Each row below holds a small network's activations on one record, seen along a few directions.
Each row is followed by the record's values for the fields M, G, F, T, C, P.
A field that a record lacks is written none.
The largest differences between rows may come from other fields.
In the rows, 500 means zero.
Random noise pushes rows far along 6 fixed directions. That doesn't count. These rows show it; they differ only by the noise:
[555 445 550 679 501 303 706 522 524 399 490 486 524 669 551 387 595 508
 477 417 624]
[619 499 527 595 623 501 612 607 469 477 394 451 405 587 519 583 537 615
 433 590 651]
[563 420 662 587 599 565 675 581 554 635 374 300 314 501 609 821 549 582
 443 604 595]
[513 379 313 457 586 427 503 424 347 359 333 594 463 569 413 267 651 468
 613 442 588]
[352 585 449 442 185 364 594 358 467 553 596 579 750 603 500 522 487 287
 576 235 548]
[452 473 613 536 397 431 510 472 449 571 546 536 661 499 638 421 437 442
 578 455 534]
[437 204 638 522 595 436 567 467 602 534 488 451 684 429 645 246 574 373
 642 198 400]
[470 440 447 635 355 208 633 363 367 352 468 589 495 681 527 260 636 433
 596 486 640]

[444 740 409 491 185 417 498 357 462 508 619 560 505 516 523 625 404 399
 580 528 536]	M is m1, G is g3, F is f1, T is t6, C is c2, P is p1
[534 398 569 634 520 346 610 511 564 412 518 407 542 564 610 267 505 443
 581 398 550]	M is none, G is g4, F is f1, T is t6, C is none, P is none
[364 668 334 302 235 567 497 380 436 525 588 524 651 572 349 579 414 302
 533 276 501]	M is m4, G is g4, F is f1, T is t3, C is c1, P is p1
[477 297 399 500 505 266 704 457 594 292 553 519 628 636 401 243 704 304
 539  84 432]	M is m4, G is g4, F is f1, T is t2, C is c2, P is p1
[503 265 684 626 763 445 531 593 718 368 520 394 500 401 689 293 574 490
 544 356 366]	M is m1, G is g1, F is f1, T is t1, C is c2, P is p1
[524 492 473 514 448 303 420 411 276 376 497 589 427 473 597 319 469 511
 667 718 548]	M is m1, G is g4, F is f2, T is t2, C is c2, P is p1
[293 245 528 370 370 264 414 109 259 476 375 660 481 472 615 215 594 385
 811 613 396]	M is m1, G is g1, F is f2, T is t2, C is c2, P is p1
[669 559 502 572 761 647 430 621 535 440 465 460 536 457 472 539 472 638
 443 507 570]	M is m1, G is g2, F is f2, T is t1, C is c1, P is p1
[466 650 380 412 461 629 576 567 722 581 533 527 575 546 374 800 463 436
 344 299 552]	M is none, G is g1, F is f1, T is t2, C is none, P is none
[645 588 366 478 617 613 615 584 590 458 370 337 229 500 415 839 555 569
 430 498 550]	M is m1, G is g3, F is f1, T is t6, C is c2, P is p1
[442 341 477 375 454 497 259 369 210 596 375 571 261 309 624 411 511 513
 731 809 506]	M is none, G is g3, F is f1, T is t2, C is none, P is none
[469 766 630 589 237 487 341 549 415 620 725 512 556 412 653 629 197 513
 506 709 504]	M is m4, G is g3, F is f1, T is t3, C is c2, P is p1
[443 143 531 643 580 302 722 418 662 443 465 313 405 526 579 374 672 305
 587 216 470]	M is none, G is g4, F is f1, T is t2, C is none, P is none
[587 493 587 524 716 628 474 620 515 556 388 392 303 486 603 643 489 649
 412 748 596]	M is none, G is g1, F is f1, T is t1, C is none, P is none
[474 388 601 291 506 602 433 464 397 608 405 600 603 453 468 379 616 562
 482 526 456]	M is m2, G is g4, F is f2, T is t4, C is c2, P is p2
[369 546 512 486 238 503 310 366 358 602 579 710 742 397 566 421 378 425
 595 639 465]	M is m3, G is g2, F is f2, T is t2, C is c2, P is p1
[491 369 692 487 535 475 467 571 498 506 501 644 607 489 466 254 578 586
 379 503 445]	M is m4, G is g4, F is f2, T is t4, C is c2, P is p2
[574 477 466 396 697 760 352 541 470 526 309 463 208 253 456 658 488 569
 533 727 498]	M is m1, G is g4, F is f1, T is t6, C is c2, P is p2
[240 441 657 564  74 349 655 238 698 596 569 595 489 486 481 721 645 326
 482 400 458]	M is m1, G is g2, F is f2, T is t2, C is c2, P is p2
[505 515 432 580 446 370 430 473 369 390 498 661 515 524 555 242 458 499
 538 631 623]	M is none, G is g4, F is f1, T is t2, C is none, P is none
[617 728 317 367 485 580 565 575 418 531 576 525 536 579 382 646 457 582
 466 549 587]	M is m2, G is g3, F is f1, T is t5, C is c2, P is p1
[548 557 305 254 554 546 507 496 323 425 358 606 546 585 244 415 702 519
 456 417 571]	M is m2, G is g4, F is f2, T is t4, C is c2, P is p2
[394 232 776 614 501 417 506 555 737 523 739 471 779 368 677 206 435 410
 611 278 290]	M is m4, G is g2, F is f1, T is t5, C is c2, P is p1
[515 700 232 565 583 493 564 552 539 365 477 525 393 574 339 587 551 468
 341 502 588]	M is m3, G is g1, F is f1, T is t4, C is c2, P is p1
[497 591 468 551 438 500 725 546 584 498 473 340 405 607 492 821 549 553
 322 517 571]	M is m3, G is g4, F is f1, T is t4, C is c2, P is p1
[491 700 402 673 342 183 491 430 382 257 704 716 692 626 519  81 479 495
 566 427 560]	M is m1, G is g3, F is f2, T is t4, C is c2, P is p1
[487 334 371 213 577 592 436 375 328 514 317 692 499 555 395 355 693 524
 607 567 450]	M is m2, G is g1, F is f2, T is t2, C is c2, P is p1
[608 542 353 383 591 437 585 491 471 423 366 571 475 659 348 582 563 629
 421 427 540]	M is m1, G is g3, F is f2, T is t2, C is c2, P is p1
[488 426 572 602 505 434 530 492 599 416 563 553 575 442 606 358 448 442
 510 404 485]	M is m1, G is g4, F is f1, T is t2, C is c1, P is p1
[441 618 536 472 378 547 576 504 665 647 679 321 590 468 459 792 435 364
 506 326 441]	M is m4, G is g2, F is f1, T is t3, C is c2, P is p1
[592 537 322 539 553 458 395 500 435 272 512 692 508 488 463 254 487 592
 533 540 549]	M is m1, G is g3, F is f1, T is t2, C is c2, P is p1
[480 294 213 342 682 518 465 435 394 283 391 660 627 539 233  85 640 404
 606 165 447]	M is m4, G is g4, F is f2, T is t5, C is c1, P is p1
[446 649 588 453 440 555 472 620 606 649 652 506 704 464 522 608 381 509
 415 279 459]	M is none, G is g3, F is f2, T is t4, C is none, P is none
[522 399 212 328 802 725 545 585 470 442 235 398 283 394 259 688 663 493
 525 412 451]	M is m3, G is g4, F is f2, T is t5, C is c2, P is p1
[381 686 361 411 322 519 484 478 496 535 641 583 537 495 416 659 407 368
 509 446 481]	M is m4, G is g1, F is f1, T is t5, C is c2, P is p1
[507 534 443 472 581 649 506 588 570 571 463 491 535 473 398 627 473 575
 462 456 567]	M is none, G is g2, F is f2, T is t5, C is none, P is none
[501 331 635 579 598 567 460 449 561 625 449 412 559 384 585 485 552 477
 498 504 427]	M is m3, G is g2, F is f2, T is t1, C is c1, P is p1
[456 684 584 595 336 413 341 433 360 502 698 586 540 459 665 408 284 406
 630 725 514]	M is m4, G is g1, F is f1, T is t6, C is c2, P is p1
[484 237 626 584 516 397 569 395 597 460 496 430 514 457 653 282 639 495
 546 453 373]	M is m3, G is g3, F is f1, T is t1, C is c2, P is p1
[529 228 476 539 686 453 537 500 604 440 364 455 256 462 456 483 719 552
 536 527 531]	M is none, G is g2, F is f1, T is t2, C is none, P is none
[498 381 450 454 648 526 546 539 553 472 579 416 604 388 491 389 487 356
 596 241 400]	M is m4, G is g4, F is f1, T is t5, C is c2, P is p1
[530 484 474 466 511 443 640 477 562 480 455 403 405 499 501 699 558 460
 502 434 516]	M is m1, G is g4, F is f2, T is t2, C is c2, P is p1
[441 550 403 392 600 722 492 562 589 622 425 499 447 439 396 729 470 526
 471 442 511]	M is none, G is g1, F is f2, T is t5, C is none, P is none
[407 512 491 511 285 322 548 397 478 477 629 487 526 564 518 383 515 388
 588 408 438]	M is m4, G is g3, F is f1, T is t3, C is c2, P is p1
[461 663 266 167 529 633 393 489 343 560 460 653 663 574 239 606 395 464
 489 393 478]	M is m4, G is g1, F is f2, T is t5, C is c2, P is p1

Here are new rows. What are their fields?
[500 483 560 348 588 731 314 540 460 621 462 498 449 388 509 662 430 555
 459 668 448]	M is m4, G is g1, F is f1, T is t1, C is c2, P is p1
[552 594 562 695 559 400 576 491 508 373 515 524 417 616 567 474 530 563
 437 588 597]	M is m1, G is g1, F is f2, T is t1, C is c1, P is p1
[523 441 567 519 466 601 258 469 335 521 494 681 459 434 565 429 387 641
 511 898 554]	M is m4, G is g2, F is f1, T is t2, C is c1, P is p1
[438 396 542 597 432 435 553 436 521 533 539 413 307 432 527 623 563 479
 576 660 494]	M is m4, G is g2, F is f1, T is t5, C is c2, P is p1
[415 413 325 350 586 555 607 525 628 469 486 415 522 438 351 559 580 324
 555 108 465]	M is none, G is g4, F is f1, T is t5, C is none, P is none
[810 411 469 601 837 520 458 698 424 282 379 550 332 616 423 283 606 818
 315 723 603]	M is m4, G is g3, F is f1, T is t1, C is c2, P is p1
[440 362 558 532 530 406 558 496 638 519 544 360 463 459 575 372 558 420
 593 297 422]	M is none, G is g3, F is f1, T is t3, C is none, P is none
[471 496 308 516 418 369 614 414 560 376 479 494 475 631 386 335 634 443
 522 294 565]	M is none, G is g3, F is f1, T is t3, C is none, P is none
[399 521 456 486 371 426 578 433 470 437 553 369 470 518 473 571 486 353
 594 373 494]	M is m4, G is g4, F is f1, T is t3, C is c2, P is p1
[362 655 465 657 108 205 526 301 361 339 595 702 380 613 607 467 502 414
 589 773 623]	M is m1, G is g1, F is f1, T is t2, C is c2, P is p1
[541 612 486 536 522 459 617 573 600 474 598 476 780 567 458 480 489 381
 403 183 455]	M is m3, G is g4, F is f2, T is t1, C is c2, P is p1
[432 557 507 459 344 490 396 447 406 530 526 546 414 505 564 546 439 431
 590 667 467]	M is m4, G is g1, F is f1, T is t6, C is c2, P is p1
[490 754 506 603 305 345 453 581 343 441 681 672 695 570 538 348 305 491
 518 530 631]	M is none, G is g4, F is f2, T is t5, C is none, P is none
[441 564 617 430 509 747 505 578 689 758 552 373 651 348 565 755 336 492
 437 350 312]	M is m3, G is g3, F is f2, T is t3, C is c2, P is p1
[539 383 693 629 675 570 449 633 606 573 506 285 381 336 634 539 449 569
 554 618 504]	M is none, G is g2, F is f1, T is t3, C is none, P is none
[486 131 464 441 711 600 496 456 642 513 296 488 360 342 527 394 675 510
 525 467 325]	M is m3, G is g3, F is f1, T is t2, C is c2, P is p1
[407 254 494 591 476 386 508 313 538 460 596 570 506 407 581 147 562 375
 647 393 379]	M is m4, G is g3, F is f1, T is t5, C is c1, P is p1
[451 530 511 465 347 326 600 347 485 498 617 539 648 626 543 385 593 334
 551 418 501]	M is m2, G is g1, F is f1, T is t1, C is c2, P is p1
[425 617 334 541 301 343 624 417 494 440 538 632 513 670 385 444 559 480
 481 377 604]	M is none, G is g3, F is f2, T is t5, C is none, P is none
[442 715 615 529 279 480 448 559 579 617 728 668 757 533 646 532 271 488
 406 524 554]	M is none, G is g1, F is f1, T is t2, C is none, P is none
[465 761 159 413 378 505 378 508 425 382 470 757 621 605 244 427 475 386
 478 425 515]	M is m3, G is g1, F is f2, T is t6, C is c2, P is p1
[465 468 579 516 555 554 567 558 689 421 518 533 550 450 437 478 511 537
 312 324 508]	M is m1, G is g4, F is f1, T is t4, C is c1, P is p2
